A small network was shown many inputs. Here are its activations along a few directions, one row for each input.
Each table varies a few parts of the input and shows all the possible inputs, shuffled.
A made-up example of a description, with smaller parts first: one of 4 places along a line, together with either a single point or one of 9 places along a line or (one of 3 separate values, together with one of 8 places around a ring).
Shared parts are said once, and a part with two or three values counts as separate values.
In the rows, 128 means zero.

Other details of the inputs shift rows strongly along two fixed directions, in all tables alike. That doesn't count.

Table:
R1: [ 98 115  98 126 106 132  90  47 118 111 140 113]
R2: [156 122 151 142 138 126 182 215 135 105 128 114]
R3: [145 158 145  81 142 106 175 128 118 191  96 127]
R4: [141 127 155  99 155 108 185 166 118 160  96 116]
R5: [129 119 125 120 116 128 125 125 139  99 129 124]
R6: [ 95 116 118 113  94 113  74  48 139 116 141 119]
R7: [116 128 118 133 106 134  67  48 127 124 139 122]
R8: [154 124 124 173 111 156 104 161 140  74 149 118]
R9: [108 126 120 180 129 149 111 173 155  71 155 159]
R10: [151 121 131  93 148 107 179 164 107 174 117 124]
R11: [134 135 126 102 131 110 127  78 107 191 113 127]
R12: [139 125 157  94 142 104 181 164 124 172 108 119]
R13: [108 127 121 179 129 148 111 170 153  72 155 159]
R14: [135 135 143 153 118 130 122 118 137 120 127 117]
R15: [ 65 143 107 140 119 126  87  56 147 124 155 153]
R16: [127 125 127  73 135 107 130  95 114 167 128 126]
R17: [143 126 132 175 113 149 103 150 141  70 124 116]
R18: [153 141 144  79 156 113 153 132 102 195  90 129]
R19: [150 140 134  91 152 110 163 130  98 201  90 124]
R20: [104 121 101 183 132 151 114 154 142  92 163 152]
R21: [104 131 113 140 147 138 109 139 138 122 150 158]
R22: [149 122 109 181 108 161 120 157 138  75 142 112]
R23: [ 98 141 118  91 156 115 124 103 122 181 134 168]
R24: [119 138 139 153 154 134 169 203 142 125 135 158]
R25: [142 124 148 134 139 132 175 183 125 109 114 116]
R26: [135  94 118 177 107 149 119 162 140  77 152 108]
R27: [140 144 125  85 131 124 129  97 116 170 113 131]
R28: [128 152 135  83 128 110 127  80 109 169  99 134]
R29: [141 103 134 174 120 148 121 180 145  49 130 112]
R30: [125 127 121 152 155 138 163 198 126 136 139 161]
R31: [105 130 117 174 133 145 105 165 155  75 154 155]
R32: [118 120 122 146 108 138 125 120 147  81 140 109]
R33: [162 141 157 101 140 109 162 174 121 174 100 131]
R34: [125 156 128  64 124 103 123  62 118 187 103 135]
R35: [136  95 119 179 118 146 117 150 135  76 148 110]
R36: [104 141 108 108 105 134  67  18 115 135 131 124]
R37: [148 117 129 173 109 156  98 156 142  83 145 115]
R38: [160 141 159  98 146 106 160 152 115 178  95 137]
R39: [142 153 153  89 150 105 169 128 111 192  86 122]
R40: [161 123 135 146 128 135 154 181 121 144 121 120]
R41: [101 115  92 122 101 130  91  50 129 113 146 113]
R42: [ 99 140 120  93 155 117 127 107 121 179 134 169]
R43: [106 148 118 134  94 123  84  48 138 118 144 114]
R44: [113 152 141 108 168 110 178 172 128 179 121 160]
R45: [145 116 133  93 154 110 175 152 103 177  98 121]
R46: [146 114 157 141 139 125 170 184 133 118 120 117]
R47: [106 122 100 187 135 153 112 164 143  88 162 149]
R48: [118 135  99 140  98 131  81  57 126 123 149 116]
R49: [132 120 147  92 137 104 140 118 121 154 112 130]
R50: [105 122 113 117  98 117  83  59 139 102 146 121]
R51: [110 136 100 138 103 139  82  46 115 121 135 116]
R52: [126 116 134  80 132 109 128 103 117 171 124 124]
R53: [117 129 120  51 134 106 129  63 112 184 115 129]
R54: [102 148 119 137 100 132  88  44 129 112 131 114]
R55: [134 100 124 162 124 153 107 153 135  65 138 109]
R56: [166 101 152 140 148 139 165 215 125 111 122 124]
R57: [ 99 123 115 119 102 126  85  57 127  95 133 121]
R58: [145 133 129 165 104 141 103 147 145  76 141 121]
R59: [158 134 156 152 128 133 163 195 137 128 118 116]
R60: [162 109 144 134 147 146 171 215 117 101 116 123]
Description of these inputs: one of 4 places along a line, together with either one of 3 separate values or (one of 2 separate values, together with one of 6 places around a ring).
Change only the choice among 2 separate values in R6. List by row number the other rows that result.
Answer: R33
Change only the choice among 2 separate values in R10. List by row number the other rows that result.
Answer: R48
Change only the choice among 3 separate values in R20. List by row number the other rows that result.
Answer: R30, R47

Table:
R61: [173 104 130 207 113 169 137 220 141  45 137 102]
R62: [115 127 108 129  99 134  65  39 127 111 134 111]
R63: [141 148 150  64 136  97 153  95 109 194  94 123]
R64: [114  84 116 174 136 148 144 216 152  42 163 135]
R65: [104 132 107 168 113 148 101 114 143  94 152 134]
R66: [130 119 130 163 102 139 103 114 138  83 134 102]
R67: [171 136 151 137 173 136 193 252 118 151 107 154]
R68: [124 158 138  76 154  99 144 112 115 209 108 157]
R69: [156 147 158 119 166 122 196 223 124 161 105 156]
R70: [117 126 110 175 117 147  98 129 138  97 156 137]
R71: [114  99 136  40 147  91 165 100 107 181 112 120]
R72: [141 139 140  69 137 102 159  98 102 198 104 116]
R73: [114 134 113 127  92 133  63  39 135 109 135 109]
R74: [ 78 141 107 144 107 127  70  42 143 118 150 135]
Describe the family of inputs behind these rows.
Answer: one of 2 separate values, together with either a single point or one of 6 places around a ring
The inputs of R71 and R64 match in every part but the choice among 2 separate values. If R72 is changed in the same way as R71 into R64, which row does it become?
Answer: R65
Change only the choice among 2 separate values in R70. List by row number the other rows that result.
Answer: R61

Table:
R75: [ 79 133 111 123 104 118  75  20 137 124 143 121]
R76: [138 120 123 152 103 144  94 114 135  94 139 110]
R77: [124 121 119 170 129 152 107 154 140  87 147 140]
R78: [139 106 126 162 114 146 119 141 134  79 135 103]
R79: [123 124 114 169 128 153 109 151 137  87 145 141]
R80: [142 144 147 113 139 117 152 150 127 159 114 137]
R81: [130 137 141 111 143 116 165 148 122 154 109 130]
R82: [139 124 117 152 103 144  95 111 133  93 137 110]
R83: [114 108 122 146 126 141 108 152 147  71 151 141]
R84: [135 127 130 143 144 134 136 174 128 130 133 145]
R85: [ 88 142 113 126 101 119  61  21 136 129 141 129]
R86: [142 107 126 162 106 144 118 142 137  82 141 103]
R87: [111 120 131 137 112 131 100 119 150  75 142 128]
R88: [118 136 123 160 113 143  98 115 141  91 135 128]
R89: [107 121 105 158 118 141 107 121 140  97 155 131]
R90: [141 149 143 111 142 121 155 151 122 155 111 137]
R91: [152 125 135 105 133 119 161 147 115 154 111 112]
R92: [149 119 142 107 136 115 158 147 113 156 110 113]
R93: [134 140 138 111 138 113 164 147 126 157 114 129]
R94: [142 149 141 113 138 118 153 149 125 159 112 136]
R95: [124 122 130 168 113 140 123 146 148  85 145 119]
R96: [ 99 124 102 114  94 124  74  14 124 121 140 105]
R97: [127 130 127 108 151 121 164 154 118 159 125 143]
R98: [138 133 124 141 141 137 140 172 129 129 133 145]
R99: [ 93 133 117  76 140  97 123  58 113 198 126 145]
R100: [125 121 124 140 146 136 151 169 127 123 131 140]
R101: [126 125 131 110 149 118 160 156 123 164 128 142]
R102: [134 133 137 140 132 131 156 163 132 117 125 125]
R103: [139 109 122 162 112 147 122 138 132  78 132 104]
R104: [149 122 124 161 110 151 111 141 131  80 134 110]
R105: [126 137 130  72 125 101 113  52 106 193 108 124]
R106: [131 134 145 114 141 110 161 148 124 158 114 130]
R107: [124 125 132 111 156 119 160 154 119 160 122 143]
R108: [157 132 140 106 139 125 152 147 111 154 102 122]
R109: [150 109 144 111 128 127 139 163 129 103 119 117]
R110: [135 135 133 111 148 122 149 156 121 166 124 150]
R111: [136 132 125 139 142 140 141 170 126 125 132 146]
R112: [108 147 130 105 126 115 105  69 126 156 121 134]
R113: [126 138 129  70 129 105 114  51 106 189 106 123]
The inputs of R97 and R96 match in every part but one. If R84 is changed in the same way as R97 into R96, which row does it become?
Answer: R105
Describe the family of inputs behind these rows.
Answer: one of 3 separate values, together with either a single point or (one of 2 separate values, together with one of 6 places around a ring)
A walk changes only the place on the ring of 6. It starts at R81 and steps to R75. List the rest of the walk in order.
Answer: R106, R95, R93, R102
Change only the choice among 2 separate values in R75. List by row number the other rows that result.
Answer: R112
Change only the place on the ring of 6 in R101. List by row number the other rows that result.
Answer: R89, R97, R99, R100, R107

Table:
R114: [152 127 120 160 132 157 107 133 115 122 130 120]
R115: [111 124 114 156 147 145 115 143 125 117 151 157]
R116: [130 120 137 152 105 131 149 129 135  82 123  89]
R117: [148 149 143 134 106 139 107 136 136 102 123 125]
R118: [144  97 114 148 118 145 148 143 114 100 128  88]
R119: [172 130 176  89 140  99 198 186 119 178  91 118]
R120: [ 78 102 107  89 121 100  93  40 125 154 155 134]
R121: [151  93 126 140 114 135 117 138 121 115 136  95]
R122: [112 148 140 158 138 140 118 137 145 109 134 145]
R123: [ 85 154 121  91 112 121  78  44 146 140 135 148]
R124: [114  99 113 121 136 134 110 145 130  95 138 150]
R125: [166 102 121 132 125 145 110 158 117  94 118 113]
R126: [103 121 130 137 127 119 154 129 147  96 136 109]
R127: [127 122 142 134 132 132 123 161 152  80 125 139]
R128: [155 126 148 137 116 130 120 150 136  83 114 120]
R129: [ 78 140  88 130 125 122 100  57 124 171 150 157]
R130: [171 147 125 115 155 124 184 167  99 217  96 130]
R131: [140 173 160  67 151  95 157  93  98 225  81 142]
R132: [ 99  97 106 135 132 130 149 139 127  98 148 118]
R133: [ 88 135  98  82 124 121  81  43 124 154 153 160]
R134: [171 125 119 141 126 157 113 155 124 108 138 121]
R135: [110 113 146 136 121 118 125 143 153 104 138 120]
R136: [157 172 153 115 143 102 187 162 109 206  90 133]
R137: [110 156 125 171 126 133 130 141 151 125 138 140]
The inputs of R116 and R119 match in every part but one. If R132 is changed in the same way as R116 into R119, which row does it become?
Answer: R120
Describe the family of inputs behind these rows.
Answer: one of 4 places along a line, together with one of 6 places along a line
Change only the place on the line of 6 in R130. List by row number the other rows that result.
Answer: R114, R118, R121, R125, R134
